These are the activations of a small neural network, seen along a few directions. Each row is one input.
Each table varies a few parts of the input and shows all the possible inputs, shuffled.
Descriptions start from the smaller parts, as in this example, which fits no table here: one of 8 places around a ring, together with either a single point or one of 11 places around a ring or (one of 3 separate values, together with one of 6 places along a line).
Shared parts are said once, and a part with two or three values counts as separate values.
In the rows, 128 means zero.

Other details of the inputs shift rows strongly along two fixed directions, in all tables alike. That doesn't count.

A family of inputs:
row 1: [134 120 131 124 113 138 138 121 114 128 129]
row 2: [118 152 129 137 144 125 119 133 145 123 125]
row 3: [141 113 125 148 116 112 129 129  99 154 132]
row 4: [138  27  77  50 129  91 100 179 153 141 134]
row 5: [135 119 132 126 113 138 138 121 113 126 129]
row 6: [135 125 126 125 113 135 140 132 110 126 129]
row 7: [117 143 131 137 147 129 115 125 153 124 123]
row 8: [142 107 130 148 117 115 126 118 103 156 131]
row 9: [133 127 129 120 111 129 139 130 108 127 129]
row 10: [121 145 129 148 152 121 122 130 144 127 133]
row 11: [122 134 130 146 155 124 115 124 152 129 134]
row 12: [120 151 129 141 143 124 121 132 145 120 127]
row 13: [134 121 133 120 113 134 136 118 113 129 127]
row 14: [118 152 129 141 143 127 122 132 144 121 125]
row 15: [119 143 131 139 147 127 115 124 153 123 126]
row 16: [132 120 132 119 114 136 137 120 113 130 125]
row 17: [133 121 135 120 113 135 136 120 113 129 127]
row 18: [119 147 129 146 153 120 120 129 145 128 133]
row 19: [120 151 128 145 144 126 121 133 145 119 129]
row 20: [135 126 127 122 113 134 141 130 110 128 127]
row 21: [134 120 133 120 113 135 137 119 113 129 126]
row 22: [137 115 126 130 120 129 141 131 108 132 136]
row 23: [132 127 127 120 112 131 141 129 110 128 128]
row 24: [135 120 132 121 114 138 137 121 114 130 125]
row 25: [116 152 130 138 144 124 120 133 145 122 125]
row 26: [133 126 130 121 112 130 139 131 109 127 128]
row 27: [118 152 128 141 144 126 121 132 147 122 127]
row 28: [120 151 128 145 143 125 121 132 144 119 129]
row 29: [137 112 133 128 121 132 139 118 111 136 134]
row 30: [132 128 129 121 111 131 141 130 109 128 128]
row 31: [133 121 132 119 113 136 137 119 114 131 127]
row 32: [116 143 131 133 146 126 114 125 154 125 125]
row 33: [118 144 133 135 145 125 114 124 151 124 126]
row 34: [134 120 132 118 114 137 136 120 113 131 125]
row 35: [135 115 136 127 120 131 138 117 109 136 134]
row 36: [119 151 127 137 144 126 120 132 145 123 125]
row 37: [134 125 126 125 112 133 141 131 110 126 130]
row 38: [131 121 133 119 113 135 136 121 113 130 125]
row 39: [116 152 128 138 144 125 120 132 145 122 125]
row 40: [133 121 133 118 114 136 136 121 113 131 125]
row 41: [134 120 132 121 113 137 138 120 115 130 127]
row 42: [119 151 129 142 144 125 121 132 146 120 127]
row 43: [136 115 134 127 121 131 139 116 110 136 133]
row 44: [135 120 133 123 114 136 138 120 114 128 127]
row 45: [118 153 129 139 144 123 120 130 145 121 127]
row 46: [118 151 128 144 143 128 122 133 144 120 127]
row 47: [120 141 128 139 147 131 114 126 153 123 126]
row 48: [123  49  77  64 157  92  72 176 201 128 127]
row 49: [134 125 128 121 112 130 140 129 109 126 128]
row 50: [133 119 131 124 113 139 138 122 113 128 127]
Each input here is: one of 2 separate values, together with either a single point or (one of 4 places along a line, together with either a single point or one of 5 places along a line).
Question: Changing only the choice among 2 separate values turns row 25 into row 38. The same change can be made to row 26. Which row results?
Answer: row 17
Question: Changing only the choice among 2 separate values turns row 47 into row 6. The same change can be made to row 24. Which row results?
Answer: row 20
Question: Change only the place on the line of 4 in row 43. List by row number the other rows that result.
Answer: row 11, row 29, row 35
Question: Change only the place on the line of 5 in row 42. List by row number the other rows that result.
Answer: row 12, row 14, row 20, row 27
Question: Change only the place on the line of 4 in row 23. List by row number the other rows that result.
Answer: row 27, row 30, row 37
Question: Change only the choice among 2 separate values in row 21. List by row number the other rows that result.
Answer: row 49

A family of inputs:
row 51: [118 223 176 196 127 160 156  80 102 114 125]
row 52: [122 132 127 127 138 129 127 133 139 120 130]
row 53: [126 133 122 132 136 125 123 135 137 126 128]
row 54: [127 135 122 134 135 126 123 135 137 126 127]
row 55: [141 104 124 115 103 130 136 127 105 137 127]
row 56: [138 106 131 111 107 140 145 124 104 128 131]
row 57: [125 129 127 132 135 124 119 126 139 132 128]
row 58: [140 106 121 112 106 132 143 133 102 132 131]
row 59: [126 125 128 139 137 120 117 126 136 134 129]
row 60: [140 108 128 112 107 129 144 128 100 138 133]
row 61: [125 130 126 130 133 131 121 132 142 121 125]
row 62: [122 137 127 122 134 125 125 131 139 120 127]
row 63: [124 131 126 130 139 121 123 131 137 131 131]
row 64: [137 111 129 107 104 135 141 123 107 127 126]
row 65: [121 137 127 121 136 125 125 131 139 120 128]
row 66: [124 132 126 131 137 121 123 131 137 131 129]
row 67: [125 132 124 129 140 126 126 133 137 127 130]
row 68: [124 134 124 130 133 129 124 137 139 119 127]
row 69: [125 128 129 131 138 124 121 124 139 133 129]
row 70: [123 133 128 126 139 129 127 134 139 120 131]
row 71: [127 125 131 137 141 121 118 124 136 136 131]
row 72: [126 123 130 137 140 120 118 125 136 135 130]
row 73: [124 134 125 133 135 121 122 132 136 131 129]
row 74: [125 128 127 130 140 129 123 126 140 128 129]
row 75: [124 134 124 130 134 128 125 136 139 120 128]
row 76: [125 129 128 132 137 124 120 125 140 132 128]
row 77: [137 111 123 105 102 130 140 133 106 125 126]
row 78: [126 131 127 134 134 124 119 127 139 132 126]
row 79: [127 130 124 134 135 129 121 128 140 128 126]
row 80: [127 130 124 139 136 117 118 134 133 132 128]
row 81: [140 107 122 114 104 126 139 133 103 136 129]
row 82: [123 133 126 128 137 129 127 134 140 120 129]
row 83: [124 139 125 124 131 125 122 135 139 119 124]
row 84: [123 133 131 120 136 129 122 125 142 122 126]
row 85: [138 109 125 107 102 134 137 128 109 126 124]
row 86: [116 141 127 117 131 128 121 136 138 126 116]
row 87: [141 108 126 111 108 134 148 129  99 133 133]
row 88: [142 104 123 115 104 135 139 129 105 133 127]
row 89: [127 126 127 140 136 120 116 127 136 134 128]
row 90: [126 135 124 134 133 121 121 134 136 130 127]
row 91: [124 135 127 125 131 128 120 127 141 121 124]
row 92: [122 128 129 127 138 132 124 128 142 121 129]
row 93: [122 138 126 123 133 125 123 132 139 120 126]
row 94: [124 131 127 131 133 132 122 130 141 121 126]
row 95: [123 134 125 129 135 129 126 135 139 120 129]
row 96: [126 129 125 132 137 129 121 128 140 128 127]
row 97: [126 128 128 129 141 129 123 126 140 129 129]
row 98: [125 127 126 137 139 117 120 132 134 133 131]
row 99: [122 133 130 122 135 128 122 125 141 121 126]
row 100: [140 106 123 112 108 132 145 132 102 132 131]
row 101: [138 107 129 114 106 139 144 125 106 127 129]
row 102: [126 124 129 139 139 120 118 125 136 135 129]
row 103: [135 199 177 198 101 158 178  80  55 131 132]
row 104: [125 128 130 130 139 124 120 124 139 134 130]
row 105: [125 127 127 136 141 117 121 131 134 133 132]
row 106: [141 104 129 119 109 125 143 128  95 140 134]
row 107: [131 111 128  99 101 138 137 129 107 132 116]
row 108: [126 128 126 131 138 128 122 127 141 128 127]
row 109: [126 131 125 140 136 117 120 133 133 133 129]
row 110: [128 127 127 141 135 120 116 128 136 133 127]
row 111: [138 106 127 113 105 139 142 127 106 127 129]
row 112: [122 137 128 119 136 126 125 131 139 120 128]
Question: Changing only one part turns row 82 into row 101. The same change can be made to row 105. Which row results?
Answer: row 72
Question: What do these inputs look like to the network?
Answer: one of 2 separate values, together with either a single point or (one of 5 places along a line, together with one of 6 places along a line)
Question: Change only the place on the line of 5 in row 55. List by row number the other rows that result.
Answer: row 61, row 85, row 88, row 110
Question: Change only the choice among 2 separate values in row 77. List by row number the other rows that result.
Answer: row 91
Question: Change only the place on the line of 5 in row 68. List by row number the other rows that result.
Answer: row 54, row 80, row 83, row 90

A family of inputs:
row 113: [123 148 127 139 145 131 131 131 143 120 135]
row 114: [122 138 131 146 152 131 128 125 141 129 135]
row 115: [139 104 135 117 102 133 151 123  89 139 133]
row 116: [116 141 145 117 140 154 122 102 159 110 120]
row 117: [138 116 127 109  91 136 143 132  93 129 121]
row 118: [151  98 130 126  98 134 145 120  90 137 132]
row 119: [123 139 133 151 138 123 116 121 143 133 127]
row 120: [143 106 119 110  97 144 150 137  98 126 127]
row 121: [125 144 133 146 139 121 113 116 140 138 121]
row 122: [118 144 138 140 146 123 120 123 137 133 129]
row 123: [143 108 124 112  96 139 148 135  94 122 126]
row 124: [140 112 127 112  99 133 154 127  91 126 135]
row 125: [118 151 132 137 140 124 127 130 141 122 131]
row 126: [119 144 135 137 146 121 120 121 138 135 125]
row 127: [119 155 131 131 140 122 123 126 140 127 125]
row 128: [124 149 131 138 145 126 128 131 140 117 134]
row 129: [144 106 133 122  93 131 140 117  89 144 127]
row 130: [118 154 129 134 134 127 119 130 141 124 116]
row 131: [118 151 129 139 134 129 122 134 143 119 122]
row 132: [119 139 133 145 148 124 124 123 138 127 133]
row 133: [150  95 125 124  98 139 146 122  93 141 133]
row 134: [123  30  63  31 152  75  68 197 201 134 128]
row 135: [124 138 130 152 141 124 116 119 141 129 128]
row 136: [119 150 126 141 136 130 122 132 141 115 123]
row 137: [123 139 135 146 151 126 125 125 138 125 135]
Question: What do these inputs look like to the network?
Answer: either a single point or (one of 4 places along a line, together with one of 6 places along a line)

A family of inputs:
row 138: [150 135 159 167  88 148 176  90  47 146 139]
row 139: [ 97 188 137 186 202 103  75 120 203 133 123]
row 140: [148  30  92  73 113  97 104 157 130 155 130]
row 141: [141 159 163 134  71 172 182  92  57 118 120]
row 142: [143 153 160 135  79 176 192  94  55 115 133]
row 143: [112 139  94 148 177  82  87 178 179 134 132]
row 144: [150  29  92  79 121  99 114 157 127 151 140]
row 145: [146  66 112 108 118 114 131 139 110 148 142]
row 146: [ 86 223 119 161 188 110  97 161 204  90 121]
row 147: [ 87 206 137 157 191 128  86 124 216 102 113]
row 148: [142 152 160 135  78 172 187  95  58 116 127]
row 149: [133  50  94  37 105 118 113 162 141 126 117]
row 150: [136  49  92  44 105 121 115 161 140 122 122]
row 151: [126 107 113  90 129 130 118 143 153 114 123]
row 152: [153 137 160 167  86 150 173  89  47 148 136]
row 153: [110 240 179 200 144 170 160  81 118 100 128]
row 154: [132  93 112 116 133 106 104 136 143 148 127]
row 155: [112 151 129 167 175 107  90 124 175 136 129]
Question: Changing only one part turns row 152 into row 151. The same change can be made to row 145. Which row results?
Answer: row 142
Question: What do these inputs look like to the network?
Answer: one of 2 separate values, together with either a single point or one of 8 places along a line
Question: Change only the choice among 2 separate values in row 143. List by row number the other rows that result.
Answer: row 146
